Each row below holds a small network's activations on one input, seen along a few directions.
In each table, some parts of the input vary, and every possible input appears once, in random order.
Descriptions start from the smaller parts, as in this example, which fits no table here: one of 4 places along a line, together with either a single point or one of 9 places along a line or (one of 3 separate values, together with one of 8 places around a ring).
Shared parts are said once, and a part with two or three values counts as separate values.
(in the rows, 128 means zero)

Other details of the inputs vary at random and push rows far along two fixed directions, the same in every table; ignore that.

Table:
r1: [ 53  90 173 153 135 187 120  70 124  82 125]
r2: [ 65 136 148 109 121 159  95  62  71  46 143]
r3: [ 74 116 158 135 153 207 111  71 108  78 146]
r4: [104 102 140 138 120 124 144 134 143 138 106]
r5: [ 90 101 139 142 103 132 143 116 134 154 103]
r6: [190 105 112 124 121  61 174 208 195 210 109]
r7: [ 80  91 151 133 133 185 158  94 122 132 123]
r8: [ 18  47 200 131 134 198 162  93 140 103 153]
r9: [195 240  68 100 131  78  44 112  39  75 136]
r10: [108  95 148 131 129 156 170 136 141 154 127]
r11: [ 49 101 166 151 146 188 107  74 123  77 121]
r12: [126 164 110 112 123 150  89  72  58  88 117]
r13: [ 98  45 162 114 119 109 222 212 208 210 134]
r14: [210 202  98 111 130 111  73 110  80  75 157]
r15: [121 129 132 129 147 131 148 148 137 147 137]
r16: [133 173 104 108 131 136  82 102  70  95 118]
r17: [160 157  97 126 128  55 115 184 141 161 115]
r18: [106 109 134 124 120 151 148 129 120 147 118]
r19: [172 177 107 116 125 123 101 112  91  92 141]
r20: [103  96 142 143 128 143 146 116 149 131 111]
r21: [224 147 100 123 128  64 128 182 167 155 134]
r22: [110 130 146 142 125 185 116  67  99  92 156]
r23: [201 192  81 121 133  36  90 175 127 134 126]
r24: [164 172 102 126 105  92  85 103  92 107 118]
r25: [ 46 121 157 145 154 201 119  64  94  74 143]
r26: [113  93 154 145 157 157 164 157 173 154 161]
r27: [178 199  93 107 138 123  67 103  72  70 139]
r28: [ 41  82 165 142 116 205 160  74 116 140 118]
r29: [223 137 107 118 133  98 150 183 163 169 155]
r30: [ 20  91 167 161 149 179 126  81 130  92 121]
r31: [154 164 105 124 133  99  87 131 119 100 115]
r32: [132 140 111 125 112  97 110 137 114 132 102]
r33: [127  97 130 130 135 102 159 182 185 179 106]
r34: [104  99 133  99 109 103 157 169 138 157 126]
r35: [105 167 124 115 139 168  79  67  64  63 125]
r36: [208 127 109 125 114  96 176 187 176 197 148]
r37: [197 151  84 114 112  52 118 176 133 166 103]
r38: [112  44 157 157 112 129 217 181 229 222 122]
r39: [145 140 119 120 132 151 122 101 103 106 137]
r40: [112  91 144 145 123 127 160 149 169 149 115]
r41: [163 112 106 121 124  66 158 221 188 209 100]
r42: [ 67  75 173 163 154 152 158 139 183 142 135]
r43: [216 238  70 100 109  93  45  77  34  66 142]
r44: [216 149 109 133 111  72 127 169 169 160 143]
Description of these inputs: one of 4 places along a line, together with either a single point or (one of 2 separate values, together with one of 5 places along a line).
- Changing only the place on the line of 4 turns r31 into r33. The same change can be made to r2. Which row results? => r13
- Changing only the place on the line of 4 turns r19 into r10. The same change can be made to r39. Which row results? => r7
- Change only the choice among 2 separate values in r27. List by row number the other rows that result. => r31
- List by row number the other rows that have the place on the line of 4 in common with r29. => r1, r3, r8, r11, r14, r21, r22, r26, r42, r44

Table:
r45: [117 106 133 132 122 123 149 139 150 147 119]
r46: [134 131 118 122 122 112 128 140 118 135 120]
r47: [205 169  89 113 113  60 108 165 120 137 129]
r48: [110 106 131 128 126 127 152 142 146 151 116]
r49: [144 110 132 130 131 129 147 144 155 147 138]
r50: [141 112 135 132 123 132 152 146 151 153 132]
r51: [ 74 106 155 138 141 179 133  87 111 105 132]
r52: [142 140 122 129 133 126 135 140 131 135 140]
r53: [ 71 105 148 137 132 182 133  84 111 117 126]
r54: [107 104 140 140 129 123 147 136 154 147 115]
r55: [142 113 138 133 133 128 150 144 152 148 139]
r56: [116 154 120 109 117 128  98 100  82 100 123]
r57: [136 118 134 138 130 131 152 146 154 148 143]
r58: [131 110 134 124 132 139 154 147 148 147 129]
r59: [107 104 140 145 128 128 138 139 155 149 113]
r60: [118 149 124 116 114 128  99  95  88  96 126]
r61: [124 149 128 128 137 120  92 114 115  84 139]
r62: [111 154 120 131 130 132  84  95  92  93 111]
r63: [135 152 119 122 127 139 106 106  95 103 129]
r64: [107 106 142 131 144 128 144 155 158 138 134]
r65: [223 171  93 109 121  75 116 168 135 137 138]
r66: [138 150 119 128 123 136 103  96 101 106 134]
r67: [136 149 119 120 134 138 104 104 100  99 136]
r68: [104 105 137 136 133 126 150 141 150 151 111]
- Changing only one part turns r65 into r58. The same change can be made to r47. Which row results? => r46
- What do these inputs look like to the network? => one of 2 separate values, together with either a single point or one of 5 places along a line or one of 6 places along a line
- Change only the place on the line of 6 in r63. List by row number the other rows that result. => r51, r52, r53, r58, r67

Table:
r69: [149 135 123 125 125 124 135 139 130 144 138]
r70: [125 207 107 122 123 149  32  21  22  14 138]
r71: [ 90 109 149 139 144 156 126 109 129 102 135]
r72: [204 212  74 113 121  58  70 139  88 101 116]
r73: [179 168 103 117 121 104 109 136 109 125 140]
r74: [162 127 122 127 125 107 150 167 155 163 142]
r75: [125  99 139 132 131 145 159 134 152 155 123]
r76: [112 113 138 132 139 146 131 124 137 118 132]
r77: [114 108 143 142 129 138 146 126 146 134 139]
r78: [115 143 119 118 121 114  95 109 100 109 120]
r79: [156 139 116 126 121 125 129 125 120 140 132]
r80: [ 85  98 153 141 136 168 140  98 136 114 127]
r81: [128 121 130 123 132 144 143 140 134 146 133]
r82: [154 154 110 128 121  97 111 144 126 127 112]
r83: [155 128 125 134 126 106 140 149 150 144 143]
r84: [ 77  96 152 118 113 164 154 100 111 112 121]
r85: [175 158 106 117 120 111 119 139 112 139 136]
r86: [115 123 123 133 130 111 140 142 135 144 109]
r87: [178 211  77 102 119  69  49 105  59  77 121]
r88: [ 86 112 138 126 123 133 122 112 122 126 116]
r89: [104 117 128 136 131 119 142 137 134 142 108]
r90: [ 94 123 141 128 136 166 124 103 113 109 133]
r91: [ 96 114 131 127 127 123 132 126 128 136 115]
r92: [155 122 121 122 133 123 142 155 145 153 129]
r93: [101 115 141 128 134 165 138 116 123 130 130]
r94: [ 96 126 140 130 137 160 121 107 117 105 137]
r95: [137 110 131 133 122 137 157 137 145 162 130]
r96: [111 104 139 112 111 138 158 127 122 129 124]
r97: [149 150 122 128 134 115 105 116 118  99 137]
r98: [141 112 136 134 136 117 146 148 160 141 136]
r99: [150 150 114 127 118 102 103 136 120 119 115]
r100: [115 113 144 133 139 137 144 145 149 135 142]
r101: [127 115 134 125 135 138 149 148 148 150 135]
r102: [134 123 136 134 129 122 142 145 144 140 145]
r103: [ 74 112 137 132 131 140 129 106 114 122 110]
r104: [179 152 103 118 113  77 109 164 139 142 120]
r105: [161 142 113 119 132 120 120 139 120 129 129]
r106: [177 113 119 124 127 106 164 176 170 182 127]
r107: [138 135 129 129 141 120 117 134 132 111 138]
r108: [108 101 142 132 139 151 146 130 144 135 128]
r109: [167 139 116 125 124 105 139 160 144 151 143]
r110: [128 112 134 131 139 132 142 145 151 136 133]
r111: [153 125 130 132 128 107 149 164 156 155 146]
r112: [ 55 119 154 138 128 204 113  50  76  85 128]
r113: [ 98 127 144 133 140 152 120 111 120 101 141]
r114: [116 112 136 129 138 147 136 126 136 127 129]
r115: [ 99 106 141 129 119 130 126 128 135 136 117]
r116: [148 154 109 129 126  96 115 141 121 127 110]
r117: [ 83 101 149 141 127 173 142  91 124 122 129]
r118: [110 106 141 140 126 148 147 120 142 136 135]
r119: [101 110 140 128 119 129 121 125 131 132 117]
r120: [127 136 127 130 124 142 119  99 110 113 133]
r121: [132 134 129 126 132 138 118 105 118 110 127]
r122: [167 140 117 124 131 108 125 140 140 129 134]
r123: [166 117 123 126 130 109 155 163 164 164 130]
r124: [143 124 122 127 115 102 126 156 148 149 117]
r125: [140 138 125 123 135 127 125 140 131 126 140]
r126: [110 136 130 133 120 132 102 106 110 102 113]
r127: [112 120 134 138 124 126 134 134 141 136 109]
r128: [ 93 115 130 131 130 126 135 124 125 135 111]
- Changing only one part turns r114 into r108. The same change can be made to r120. Which row results? => r117
- What do these inputs look like to the network? => one of 2 separate values, together with either a single point or one of 9 places around a ring or (one of 4 places along a line, together with one of 5 places around a ring)
- Change only the place on the line of 4 in r97. List by row number the other rows that result. => r80, r106, r123
- Change only the choice among 2 separate values in r93. List by row number the other rows that result. => r81
